These are the activations of a small neural network, seen along a few directions. Each row is one input.
In each table, some parts of the input vary, and every possible input appears once, in random order.
Descriptions start from the smaller parts, as in this example, which fits no table here: ring(5) and (point or line(9) or (values(3) and line(4))).
Shared parts are said once, and a part with two or three values counts as separate values.

Other details of the inputs shift rows strongly along two fixed directions, in all tables alike. That doesn't count.

Table:
R1: [  5   7 -32 -19  -1  -9   7   9 -28 -13   2   4 -15]
R2: [ -4  -8   1  15 -21   8 -24 -15  24  18  -7   1  44]
R3: [  4  -2  10  -6  11  -1   3   4 -11  -7   8  -4 -18]
R4: [  9   5 -31 -25   7  -1  17  17 -29 -18 -14  -4 -20]
R5: [-26  -6  41   5  19  -2  -4 -16  18   5   3   7  -1]
R6: [-22   3  38   7  13   3   3   3  30  15  25   1  -5]
R7: [-23  -7  30  -4  21  -7  14  10   1  -6   9  15 -34]
R8: [  0   2   4   8 -17   1  -8   5  13   5   4  -1  18]
R9: [  2   4  -5   4  -5   2  -7 -16  11  10  -5   2  23]
R10: [ 14  12 -35 -19  -5   0  16  27 -16  -8   4 -14 -12]
R11: [ 6  3  7  7 -6  4 -9 -8  7  9  0 -9 17]
R12: [ 10  -6   5  15 -18  16 -30 -41  15  19 -28 -18  49]
R13: [ 4 -4 10  7  2 -5 -5 -5 -5 -8  1 -6 -9]
R14: [-12   2  18  -4  30   6  30   8  15   2  18   7 -25]
R15: [ 22  11 -33  -6 -15   4   2   8 -19  -5 -11 -17   9]
R16: [  3   5 -10   5  -4  13  -3 -17  17  14 -15  -1  26]
R17: [ -2  -4   0   9 -16  15 -28 -40  21  20 -40  -8  53]
R18: [ 23  -3 -21  -7 -11  -5  -3  12 -30 -25  -2  -2 -17]
R19: [  2  -1  -4  10  -9   4  -6 -11  12  13  -9   7  21]
R20: [-24  -4  30  15   7   2  -5  -7  34  16  16   3   9]
R21: [ 1  1  2  3  3 -1 10  8  4 -2  7 15 -4]
R22: [  6   1  11   6  -4  -4   6  12  -1  -9  12   2 -11]
R23: [  8  -4   7  13 -14   1 -10  -4   5  -3   2  -2  15]
R24: [ 22  -1 -25  -7 -15  -7  -3  10 -30 -16 -10  -7 -12]
R25: [ 0  5 -3 -4  9  3  9  3  4  5  5  7 -3]
R26: [-14   0  42  17   7   1  -6 -15  24   8  16  -4   7]
R27: [ -3   1  -3   7 -13   5 -18 -16  23  22  -7  -6  35]
R28: [ 11   0 -33 -10 -13  -8  -8   2 -22 -12 -25  -3   7]
R29: [  6  -6   3   5  -2   6 -19 -21  -2   8 -21  -4  23]
R30: [-21  -3  26  12   8  13  -6 -31  31  22  -4   5  19]
R31: [ 26  -1 -23  -3 -20  -3  -8   3 -25 -17 -13  -4   0]
R32: [ 20   9 -33 -19   4  -3  27  31 -32 -20   7 -14 -30]
R33: [-19  -6  25   3  13  -4  12   1   8   0  17  20 -18]
R34: [ 10  -3 -22 -10 -13  -6  -4   5 -18 -12 -21   5   4]
R35: [-11   9   9  -2  10  -9  17  29   0  -9  29   1 -32]
R36: [ -4  -2   8  13 -17   4 -12   0  17   7   7   0  21]
R37: [ -9  -4  34   1  26  -5  10   3   0  -5  22   1 -33]
R38: [-12  11   8 -10  16 -11  23  34  -7 -13  35   0 -42]
R39: [  8  -6  11  11 -12   2 -27 -30   7   6 -14 -12  30]
R40: [ 13   5 -36 -18  -7  -7  -2   6 -28 -11 -22  -3  -1]
R41: [ 15   9 -43  -5 -24   9 -14  -4   2  11 -23 -13  33]
R42: [ 1  5 -4 -2  9 -1  9  1  4  5  6  7 -3]
R43: [  6 -10  10  11  -7   2 -15 -15   2  -1 -17   5  13]
R44: [-11  13   3 -11  17  -1  27  33  -2  -6  28  -3 -41]
R45: [  8  -2 -31 -11 -10  -6   3   9 -25 -14  -2  11  -5]
R46: [-22 -13  32   2  17  -4   7   3   6  -6   7  15 -19]
R47: [ 16  -6 -20  -8  -3  -6   1  12 -31 -25  -7   5 -19]
R48: [ 18   6 -41  -2 -15  -3  -2   2 -13  -2 -14  -1  16]
R49: [ 30  -3 -32  -2 -24  11 -19 -23 -11   3 -35 -24  41]
R50: [-12  -5  25   6  19   9   3 -11   5   4  -4  -1  -7]
R51: [-12   5  19   3   6  -1   4   7  17   9  20  -3  -5]
R52: [-13   3   3 -11  17  -2  14   6  -6  -3  14  11 -25]
R53: [ 23   9 -29  -6 -15  -5  -3   7 -20  -5  -6 -13   7]
R54: [  7   5 -33 -10 -12  -6   4  23 -14  -3   1   0  -9]
R55: [ -5  -3  16  -7  27  -7  15  11 -16 -12  11   5 -38]
R56: [-19   0  18 -11  32   2  31  10   4  -4  23  10 -40]
R57: [-17   2  25   7   5  -3   8  16  17   6  25   4 -17]
R58: [-14   1  14 -16  25  -4  17  16 -11 -11   9  11 -35]
R59: [-20  -4  18   5  12  -5   5  -8  10   3  12  11 -11]
R60: [  1  -4   7   1   5  -3  -8 -12  -9  -5  -8  -2   1]
R61: [  5  -8  -1  19 -18   9 -21 -26  22  17 -15   7  51]
R62: [ 23   7 -31   7 -30  -3 -15  -5 -12  -4 -17 -16  27]
R63: [ 19   0 -31 -17   4   3  11   8 -32 -16 -17 -10 -11]
R64: [-17  -3  25  10   4   8 -12 -13  37  24   7   1  22]
R65: [ 14   6 -41 -14 -13  -3  -4  -3 -22  -1 -14  -1   9]
R66: [ -3   1  15   3   7  -7  14  19  -6  -7  20   2 -30]
R67: [  3   3 -29 -16  -3  -9  15  19 -28 -12   2  10 -26]
R68: [-14 -15  42  22   4   4 -16 -26  21  14 -10   6  13]
R69: [-24  -6  39  10  11   0   5   6  31  11  24  12  -6]
R70: [-21  -3  29   6  16  10   8  -5  37  18  13  -1   2]
R71: [-20  -3  27  12   3   3 -11 -15  35  20  10  -1  20]
R72: [ 20  -2 -31  -2 -12  -6 -10  -1 -29 -14 -24  -7   4]
Each input here is: ring(8) and line(9).
- Changing only the line(9) part turns R54 into R71. The same change can be made to R66. Which row results? => R26
- Changing only the line(9) part turns R48 into R21. The same change can be made to R62. Which row results? => R22
- A walk changes only the ring(8) part. It starts at R6 and steps to R11. List the rest of the walk in order. => R3, R29, R58, R52, R25, R64
- Change only the line(9) part in R38. List by row number the other rows that result. => R6, R8, R10, R35, R36, R44, R51, R57
- Change only the line(9) part in R63. List by row number the other rows that result. => R29, R43, R47, R50, R55, R60, R68, R72

Table:
R73: [-6 -4 14  6  4 -1 -2 -7  6  1  0  4  1]
R74: [  8   1 -17  -8  -4  -5   2  12 -17 -11  -5   1  -9]
R75: [  7   6 -14  -8   2  -8  11  19 -20 -12   8  -2 -24]
R76: [ 29   2 -47  -5 -30   4 -20 -13 -18   1 -33 -11  37]
R77: [-11   3   9   1   3  -1   2   3  14   8  15   1  -1]
R78: [-6 -3 16  4  5  3 -2 -5  9  3  2 -3  1]
R79: [-4 -4 13  5  2  0 -2 -6  5  0  2  5  0]
R80: [-7 -5 17  6  3  1 -3 -4  9  2  2  2  0]
R81: [-6  3  8  5  2  4  7  4 16  7  9  2  0]
R82: [  6   9 -24  -9  -5  -3   6  18  -9  -4   6  -2  -5]
R83: [  9   4 -15 -12   4  -5  12  16 -22 -15   5   0 -22]
R84: [  9   2 -19  -9  -1  -2   5   6 -18  -9  -4   2  -8]
R85: [-11  -4  18   3   8   2  -1  -8  11   6   0   4   0]
R86: [ 12  -2 -13  10 -24   7 -27 -30   8  13 -29 -11  49]
R87: [ -9  -4  16   5   9   1   0 -10   9   5   0   4   0]
R88: [-3 -5 15  7  2  1 -4 -6  8  3  2  3  3]
R89: [-2 -3 14  5  5  3 -1 -6  8  3  3 -2  2]
R90: [-8  3  9  4  3  3  5  5 15  8 12  2  1]
R91: [  4   3 -16 -14   7  -4  13  19 -22 -14   4   1 -27]
R92: [-7 -2 17  4  5  2 -2 -6  9  4  1 -1  2]
- What is each input in this table made of? => point or line(4) or (values(3) and ring(5))
- Change only the values(3) part in R88. List by row number the other rows that result. => R76, R89

Table:
R93: [ -1   5   0   3   4  -1  10  11   3   0   9  -1 -10]
R94: [ -3  -9  10  -1   9  -2   2  -8 -10  -7  -7   8 -12]
R95: [-21   2  31  14   4   2  -2 -11  32  17  15   4  11]
R96: [ 30  -3 -37  -3 -22   3 -18 -19 -24  -6 -39  -4  30]
R97: [  8  -6  -3  -1   0   0  -6  -9 -15  -9 -15  -4  -3]
R98: [-23  -5  40  17   4   5  -5  -6  36  18  14   7   9]
R99: [  3  -7  -2  -2   0  -3  -7  -8 -15  -8 -14   0  -4]
R100: [ 11   4 -26 -26   8 -16  14  28 -48 -31  -1  -2 -44]
R101: [ -8   0   9  16 -10   3 -13 -15  24  18  -5   0  29]
R102: [ 11  11 -37 -25   2 -13  27  52 -36 -29  24   4 -47]
R103: [  6 -10   2   7  -7   3 -18 -29   1   4 -25   5  26]
R104: [ 10  -7  -5  -1   0   2  -3 -10 -16  -8 -16   1   0]
R105: [-16   0  34   7  18   1  11   7  19   7  32   4 -20]
R106: [ 27   6 -43  -1 -36   5 -16   0  -8   4 -23 -13  36]
R107: [ 26   0 -33  -6 -24   0 -24 -16 -25  -6 -37 -17  30]
R108: [-17  -3  30  15   2   3  -9 -12  30  19  17   3  13]
R109: [ -5   9 -14 -11   8   7  14   9   9   9   6  -2  -2]
R110: [ 1  8 -2 -1  1 -1  9  8  3  0 12 -3 -6]
R111: [-11  -5  33  17   1   7  -5  -9  33  14  15   0  15]
R112: [-29  10  12 -19  38  -3  39  34   6  -2  37  13 -52]
- Changing only one part turns R101 into R93. The same change can be made to R112. Which row results? => R109
- What is each input in this table made of? => values(2) and (point or line(4) or ring(5))
- Change only the values(2) part in R99. List by row number the other rows that result. => R97
- Change only the ring(5) part in R111. List by row number the other rows that result. => R93, R105, R106, R110
- Change only the line(4) part in R99. List by row number the other rows that result. => R94, R100, R103

Table:
R113: [-22   3  15  -9  23  -8  17  17   0  -5   8   5 -36]
R114: [ -2 -10   4  -7   4   8  -2 -12   1   3 -10   8   5]
R115: [ -2   6  11   6  -2  -1  -3  -4   4   1  -4 -13   6]
R116: [-11  11  -1   1   5  -2  20  26   8   6  33  -4 -22]
R117: [ 17  14 -57 -19 -22  -4   4  28 -14  -5  -1   3   6]
R118: [ 19 -11 -32  -3 -34 -20 -19  18 -41 -29 -16  14  -5]
R119: [ -1  -2  -1   4   6  -4  -4 -17  -4   4  -3  11   4]
R120: [ -1   0  12  -5  -2   1 -12  -8   2   3   1 -17   6]
R121: [ 10   5 -46 -25 -10  -5  -4  15 -32 -14 -20  -8  -1]
R122: [-16   3   7   9  -8   7  -7  -6  34  25   8   6  21]
R123: [  5   9 -14   2 -15   2   1  11  12  15  12  -9  13]
R124: [ -1  -7   2   2   3   7   3  -6   7   4 -19   6   5]
R125: [  9   9 -15   0 -15   1   0  15  12   9  12  -6  16]
R126: [  1  -6   2   2   6   4   1 -10  -2   4 -12  12   4]
R127: [ -3  -2  11  -1   1   3 -11  -1   3   1  -2 -18   5]
R128: [  1   4  12   6   2  -2  -9  -8   1   5  -1 -11   5]
R129: [ 9 -1  7 10 -2  8  4 -5  3 -2 -8 -4  6]
R130: [ -3 -12   2  -3   6   9  -2  -6   3   1 -14   6   6]
R131: [  2  -8  23  16  -9   9 -27 -44  22  18  -5  -9  40]
R132: [  2  -2 -16  -7 -21   3 -30 -28   1  12 -29  -9  42]
R133: [-12   4   4   0   1  -3  -1  -7   3   3 -11   1   6]
R134: [ -7  -3  25   0  25  -2  13   6  -1  -9  25  -1 -31]
R135: [11 -3  7  9  2  7 -2 -9 -1  2 -4 -1  4]
R136: [-16  -5  17 -11  27  -6  16   1  -6  -7  22  16 -34]
R137: [-20   3  20   3   9   1  12  14  29   5  27  17  -2]
R138: [ 8 -7 10  0  0 11 -5 -9  1  1 -2 -6  4]
R139: [ 19  10 -26 -13   8 -11  23  27 -33 -25   9  -6 -42]
R140: [ 14  10 -46 -19 -10 -10  -4   8 -35 -10 -20  -2  -2]
R141: [ 26  14 -49 -12 -25  -3   8  31 -15 -10   7  -7  11]
R142: [ -6  -7   2  -1   8   1  -5 -14   3   2  -5   6   7]
R143: [  8 -15  17  21 -26 -14 -24   2 -10 -16   0   7   2]
R144: [ -3  -3  24   2  22   4  23  17   2 -10  12   0 -38]
R145: [  6   4   6  12  -2  -1  -1 -14   2  -1   0  -4   8]
R146: [  0   3   8   4  -3   0  -6  -1   6   3  -8 -18   4]
R147: [-22   4   6  14  -7   8  -6  -8  33  24   9   5  20]
R148: [-16   1  16  -2  25  -9  24   5  -3  -9  16  17 -33]
R149: [ -1  -4   2   4   2   5   5  -9   3   1 -16   9   8]
R150: [ -4  -3   1   3   4  -2   0 -14   6   5 -11   6   6]
R151: [ 10   1   4  11   0  -1  -7 -18  -3   3   3  -2   7]
R152: [ -5  -8  26  -2  25   7  17  17  -1 -11  17   0 -34]
- What is each input in this table made of? => values(2) and (point or line(4) or (values(3) and ring(5)))
- Changing only the values(2) part turns R126 into R135. The same change can be made to R119. Which row results? => R151
- Changing only the values(2) part turns R145 into R148. The same change can be made to R141. Which row results? => R137
- Change only the values(2) part in R139. List by row number the other rows that result. => R150
